Each row below holds a small network's activations on one input, seen along a few directions.
Each table varies a few parts of the input and shows all the possible inputs, shuffled.
A made-up example of a description, with smaller parts first: one of 4 places along a line, together with either a single point or (one of 2 separate values, together with one of 5 places around a ring) or one of 11 places along a line.
Shared parts are said once, and a part with two or three values counts as separate values.

Other details of the inputs vary at random and push rows far along three fixed directions, the same in every table; ignore that.

Table:
row 1: [-0.154, -0.258, -0.338, -0.486,  0.726,  0.730, -1.979,  0.746, -1.245,
  1.532, -0.390]
row 2: [-2.324, -1.539,  1.585, -2.074,  0.777, -1.947,  3.427,  4.966, -6.724,
  1.851, -2.096]
row 3: [ 3.862, -3.092, -2.240,  0.119, -4.953, -3.932, -2.115, -0.139,  1.669,
  0.742, -5.990]
row 4: [ 1.804, -0.452, -2.192,  0.570,  0.406,  1.771, -0.586, -2.046,  2.924,
 -0.507, -2.486]
row 5: [-0.102, -3.521,  3.002, -0.145,  0.034, -0.111,  2.762,  5.060, -4.806,
 -2.952, -2.311]
row 6: [ 5.216,  1.468, -2.846,  1.146, -1.828, -5.803, -2.535, -3.791,  0.819,
  0.201,  4.937]
row 7: [ 2.509,  2.453,  0.057,  1.807, -4.121, -5.421, -2.249, -4.653,  0.030,
 -1.254,  5.220]
row 8: [ 3.329, -1.117, -3.519, -0.199, -1.764, -1.222,  0.378,  3.768,  0.228,
  2.715, -5.630]
row 9: [ 5.001, -2.361, -1.211, -0.169, -4.893, -6.854, -0.902,  2.619, -2.530,
  3.178, -4.366]
row 10: [ 1.627, -5.007,  1.182,  0.705, -1.227, -5.299,  1.760,  4.101, -5.698,
  2.318, -6.944]
row 11: [-3.896, -0.024,  0.767, -2.137,  1.270,  7.412,  0.585, -2.782,  2.433,
 -0.303,  0.878]
row 12: [-3.941, -0.171,  0.885, -1.515,  2.920,  6.394, -0.432,  0.048,  2.070,
  0.153, -0.541]
row 13: [ 2.452,  0.342, -2.012, -1.235, -3.319,  1.329, -4.013, -4.651,  2.430,
  0.595,  1.777]
row 14: [-2.216,  3.363,  3.795,  1.721,  0.501, -1.415,  1.168, -4.279, -3.490,
 -1.298,  8.084]
row 15: [-2.832,  1.377, -1.307, -0.571,  2.350,  5.731,  2.480,  0.334,  3.319,
 -1.276, -2.930]
row 16: [-3.064,  1.156,  4.403,  0.399,  1.937, -4.257,  3.099, -2.549, -3.853,
 -0.962,  8.330]
row 17: [-0.308, -0.638, -0.245, -1.025,  0.416, -1.867, -1.031,  3.089, -2.161,
  1.661, -1.430]
row 18: [-1.611,  2.339,  2.746,  2.743,  2.971, -3.909,  4.599, -0.699, -2.119,
 -0.423,  7.216]
row 19: [-0.121, -0.229, -0.716, -0.733, -0.058,  4.400, -3.330, -2.173,  4.983,
 -0.306, -2.985]
row 20: [-3.963,  0.405,  0.319, -1.072,  4.665,  4.746,  4.310,  4.221, -4.417,
  1.146, -1.229]
row 21: [ 4.667,  0.185,  2.038,  3.422, -1.660, -6.483, -3.657, -3.142,  0.168,
 -4.750,  7.945]
row 22: [-5.194,  2.304,  2.193, -1.333,  2.526,  6.083,  1.074, -0.310,  4.214,
 -0.601,  1.981]
row 23: [-0.591, -2.224, -1.224, -0.240,  2.732,  1.871,  2.231,  2.210, -1.333,
  1.401, -3.064]
row 24: [ 5.144, -3.540, -4.035, -0.805, -1.446, -3.803, -1.100,  1.618,  1.325,
  1.931, -6.061]
row 25: [-0.282,  2.277, -1.357, -0.729, -0.962,  5.527, -4.488, -3.304,  5.187,
 -0.516, -0.326]
row 26: [ 5.228, -0.137, -5.416,  0.178, -2.944,  2.023, -4.101, -2.376,  4.623,
  0.660, -4.403]
row 27: [ 3.367,  0.363, -3.695, -0.458, -1.118,  7.273, -3.010, -3.200,  8.106,
 -5.150,  0.061]
row 28: [-3.732,  3.146,  1.494, -1.262,  1.311,  4.172,  0.306,  0.849,  1.659,
  0.284,  1.968]
row 29: [-2.816, -2.082,  2.322,  1.063,  1.778, -2.926,  2.837,  5.954, -4.208,
  1.043, -4.544]
row 30: [-0.395,  1.160,  3.382,  1.512,  1.734, -6.599, -0.449, -2.483, -1.932,
 -0.722,  7.886]
row 31: [-1.357, -1.018,  2.297, -0.306, -0.533, -2.114,  2.967,  1.224, -1.563,
  1.075, -0.039]
row 32: [-5.897,  2.749,  0.455,  0.027,  3.547,  5.771,  5.007,  3.566, -1.999,
 -0.766, -0.272]
row 33: [ 0.588,  2.322, -0.568,  1.085, -1.776, -1.269, -3.012, -1.797,  1.887,
 -0.702,  1.752]
Description of these inputs: one of 3 separate values, together with either a single point or (one of 2 separate values, together with one of 5 places around a ring).
The inputs of row 12 and row 23 match in every part but the choice among 3 separate values. If row 22 is changed in the same way as row 12 into row 23, which row does it become?
> row 18
Which other rows does row 3 become when the choice among 2 separate values takes its other values? List them by row number.
> row 7
Which other rows does row 31 become when the choice among 2 separate values takes its other values? List them by row number.
> row 9

Table:
row 34: [ 0.608,  1.087,  0.878,  1.237, -0.105, -3.361,  1.119, -1.259, -2.570,
  0.633,  3.132]
row 35: [ 1.484,  1.138, -2.083, -0.968, -1.738,  0.869, -1.599, -2.939,  2.714,
  0.401,  0.391]
row 36: [ 0.439,  1.762,  0.893,  1.166, -0.635, -2.911,  0.160, -1.110, -1.357,
  0.231,  2.993]
row 37: [ 2.300,  0.847, -0.125,  2.261, -0.160, -2.755, -0.587, -3.804,  1.241,
 -1.891,  5.020]
row 38: [ 3.191, -1.624, -2.544, -1.423, -3.079,  1.502, -4.225, -0.912,  3.458,
  0.978, -3.787]
row 39: [-1.301, -2.052, -1.311, -1.694,  1.279,  5.475,  2.787,  3.982,  1.047,
 -0.012, -6.191]
row 40: [ 0.187,  1.790, -0.750, -0.065, -1.002, -0.769, -1.484, -2.753,  2.512,
 -0.085,  2.158]
row 41: [-1.452,  2.291, -2.684, -2.006,  0.179,  8.539, -1.478, -2.848,  4.574,
 -1.900,  0.846]
row 42: [-3.720,  1.279,  2.078,  0.062,  3.215, -0.075,  3.118,  0.153, -2.437,
  0.412,  3.859]
row 43: [ 0.440,  1.799, -0.201,  0.071, -0.478, -0.721, -1.187, -1.774,  1.283,
  0.000,  3.276]
row 44: [ 4.339, -2.192, -1.709,  0.133, -3.527, -3.204, -3.256, -0.108,  0.076,
  1.471, -3.502]
row 45: [ 0.051,  0.437,  0.293,  0.927, -0.443, -2.996,  0.211,  0.070, -0.895,
  0.882,  0.238]
row 46: [ 0.723, -0.791,  0.315, -0.900, -1.707, -1.721, -0.398,  0.520, -1.286,
  0.815, -1.435]
row 47: [ 0.863,  0.978,  0.513,  0.824, -1.400, -1.613, -2.665, -4.381,  1.841,
 -0.550,  3.802]
row 48: [-0.976,  2.810,  0.508, -0.137, -0.118,  0.417, -0.110, -2.140,  0.856,
 -0.421,  3.677]
row 49: [ 2.305,  0.254, -2.182, -0.562, -1.206,  1.265, -2.534, -2.155,  2.710,
  0.805,  0.045]
row 50: [-2.269,  2.335, -0.337, -1.522,  1.256,  4.941,  0.280, -2.360,  2.624,
 -0.242,  2.738]
row 51: [-0.995,  1.461, -0.514,  0.206,  0.737,  1.656, -0.417, -2.726,  1.659,
  0.171,  2.000]
row 52: [-1.728, -0.839, -1.100, -1.991,  1.004,  4.906,  0.474,  4.269,  0.269,
  1.684, -5.736]
row 53: [-4.634,  1.038,  3.038, -0.783,  1.938,  0.962,  2.634,  0.369, -2.284,
 -0.172,  2.212]
row 54: [-0.922,  0.999,  0.724,  0.831,  2.229,  1.619,  1.092, -1.188,  0.357,
 -1.965,  2.390]
row 55: [-1.685, -1.889,  2.165, -0.066,  0.676,  0.225,  3.232,  3.591, -2.921,
 -0.688, -2.280]
row 56: [ 0.423,  0.485,  0.655,  1.346,  0.935, -3.409,  0.063, -1.702, -1.465,
  0.726,  3.883]
row 57: [ 5.767, -1.823, -2.882,  0.922, -3.512, -3.644, -2.662, -0.222,  2.878,
 -0.214, -2.732]
row 58: [ 4.076, -2.151, -1.091,  0.410, -3.047, -2.163, -2.063, -0.884,  2.348,
 -0.961, -1.540]
row 59: [-0.083, -0.963, -0.511, -0.045,  0.062, -1.315,  1.177,  1.136, -1.325,
  1.720, -2.662]
row 60: [-1.430, -0.429,  1.028,  0.271,  2.643,  1.307,  1.672,  3.454, -1.545,
 -0.813, -1.534]
row 61: [ 1.595, -1.003, -2.515, -1.684, -2.372,  3.391, -2.916, -0.104,  1.956,
 -0.781, -3.141]
row 62: [-2.363,  1.372, -0.705, -2.452, -0.200,  6.365, -2.192, -3.507,  5.862,
 -0.794,  0.879]
row 63: [-3.102,  1.292,  1.600, -0.704,  1.549,  3.594, -0.402, -2.049,  1.615,
 -0.706,  3.205]
row 64: [-1.586, -0.317,  2.102,  1.252,  1.434, -1.787,  3.931,  3.387, -3.624,
 -0.719,  0.055]
row 65: [ 1.454, -0.733, -1.001,  0.085, -0.837, -3.336, -1.064,  0.700,  0.151,
  1.427, -1.115]
row 66: [-2.109,  0.815,  1.797,  0.025,  0.130,  0.097,  0.472, -1.575, -0.194,
 -0.287,  2.059]
row 67: [-1.204,  0.259,  2.127,  0.373,  1.726,  1.450,  0.077, -0.558,  0.006,
 -2.178,  2.575]
row 68: [-1.907,  0.719,  1.571,  0.664,  1.482, -0.957,  2.010,  2.618, -3.755,
  0.998,  0.369]
row 69: [ 0.462,  0.680,  0.919,  1.306,  0.121, -5.600,  1.091, -1.605, -2.687,
  0.768,  3.782]
row 70: [ 0.317, -1.520, -0.440, -0.076,  2.024,  1.499,  1.036,  2.534, -0.768,
 -0.278, -2.979]
row 71: [-0.641, -2.025,  0.128, -1.562, -0.837,  1.451,  0.814,  3.576, -1.788,
  1.643, -5.916]
row 72: [-1.461, -1.002,  1.290,  0.003,  0.994,  2.072,  1.040,  0.923,  0.169,
 -1.665, -0.604]
row 73: [-0.884, -0.644, -0.416, -2.296, -0.620,  3.551, -0.820,  0.707,  1.491,
  0.595, -2.543]
row 74: [ 1.348, -0.951, -0.209,  1.482, -0.020, -2.229,  0.285,  1.455, -0.403,
 -0.677, -1.012]
row 75: [ 0.266, -0.133, -0.423,  0.719, -0.200, -1.936, -0.538,  0.774, -0.604,
  1.200, -1.292]
row 76: [ 0.474, -1.060, -1.268, -0.395, -0.081, -0.148, -1.046,  2.001,  0.571,
  1.618, -3.478]
row 77: [ 2.959, -0.633, -1.277,  1.088, -1.666, -4.270, -1.188,  1.562, -2.850,
  0.004, -0.139]
row 78: [ 2.700, -1.979,  1.592,  1.943, -0.505, -5.838, -0.464,  0.665, -3.003,
 -0.988,  0.597]
row 79: [ 2.607, -1.292, -1.474,  0.485, -1.159, -2.497, -0.547,  1.054, -1.694,
  2.005, -2.688]
row 80: [-2.316, -1.494,  1.392,  0.203,  2.198,  0.972,  5.080,  4.583, -3.743,
 -0.103, -2.870]
row 81: [-2.607,  1.611,  2.145,  1.035,  2.845,  1.130,  1.992,  0.581, -1.070,
 -2.096,  2.995]
What is each input in this table made of?
> one of 3 separate values, together with either a single point or one of 5 places along a line or (one of 2 separate values, together with one of 5 places around a ring)
The inputs of row 50 and row 43 match in every part but the choice among 3 separate values. If row 37 is changed in the same way as row 50 into row 43, which row does it become?
> row 74
A walk changes only the place on the line of 5. It starts at row 70 and steps to row 54. List the rest of the walk in order.
> row 37, row 39, row 80
Which other rows does row 59 become when the place on the ring of 5 takes its other values? List them by row number.
> row 42, row 51, row 56, row 69
Which other rows does row 78 become when the place on the line of 5 takes its other values? List them by row number.
> row 55, row 58, row 67, row 72

Table:
row 82: [-3.914,  0.700,  5.095,  0.851,  2.610, -2.105,  4.276,  1.107, -5.979,
 -1.428,  6.099]
row 83: [ 3.488,  0.639, -0.568,  1.590, -2.283, -3.955, -0.874, -2.558,  0.938,
 -0.779,  1.767]
row 84: [-3.398,  2.389,  2.332, -0.262,  1.703,  4.599, -0.846, -3.602,  3.172,
 -2.240,  5.344]
row 85: [-1.798,  1.273,  1.633,  0.327,  0.562,  2.256, -0.816, -3.929,  1.669,
 -2.017,  4.917]
row 86: [ 0.522, -1.176, -2.489, -2.023, -0.054,  4.817,  0.047,  1.969,  1.476,
  0.136, -4.767]
row 87: [-2.071, -1.283,  1.870,  0.971,  2.651, -1.754,  3.211,  3.755, -3.090,
  0.778, -1.025]
row 88: [ 2.448, -1.709, -2.579, -0.811, -0.214,  1.487, -2.104,  1.796,  2.224,
  0.807, -4.873]
row 89: [ 0.234,  0.175, -1.442, -0.196, -0.077,  2.601, -0.658, -2.683,  3.699,
 -0.770, -0.138]
row 90: [ 1.237, -1.965, -1.203, -0.983, -2.020,  0.827, -2.229,  1.689,  1.929,
 -0.024, -4.784]
row 91: [ 2.302,  0.742,  0.491,  0.983, -3.130, -6.991, -3.209, -3.840, -1.297,
  1.974,  4.308]
row 92: [-0.412,  2.688,  0.717, -0.785, -1.156,  4.089, -1.821, -4.682,  4.123,
 -2.695,  3.456]
row 93: [ 2.565, -0.114, -0.634,  1.117, -2.133, -7.961, -0.583, -0.891, -2.382,
  3.302,  0.924]
row 94: [-1.464, -1.952, -0.817, -0.854,  2.340,  3.411,  2.001,  4.165, -2.088,
  0.795, -5.262]
row 95: [-1.068,  1.181, -0.677, -0.062,  1.031,  2.834, -0.360,  0.705,  1.398,
 -1.083,  0.269]
row 96: [ 3.384, -0.768, -3.030, -0.090, -2.590, -0.838, -2.781, -0.839,  4.470,
 -0.201, -3.236]
row 97: [-3.226,  0.019,  1.660, -0.842,  2.558,  2.453,  4.444,  2.272, -2.114,
 -0.365, -0.452]
row 98: [ 2.696, -0.639, -1.294,  0.523, -1.368, -6.587, -0.813,  1.379, -4.163,
  3.830, -1.091]
row 99: [-1.527, -0.201,  0.936,  0.544,  1.570,  0.818,  3.117,  4.187, -3.983,
 -0.020, -1.455]
The inputs of row 87 and row 84 match in every part but one. If row 97 is changed in the same way as row 87 into row 84, which row does it become?
> row 82
What is each input in this table made of?
> one of 3 separate values, together with either a single point or one of 5 places around a ring
Which other rows agree with row 86 in the choice among 3 separate values? List them by row number.
> row 88, row 94, row 95, row 98, row 99
Which other rows does row 89 become when the choice among 3 separate values takes its other values? List them by row number.
> row 85, row 94
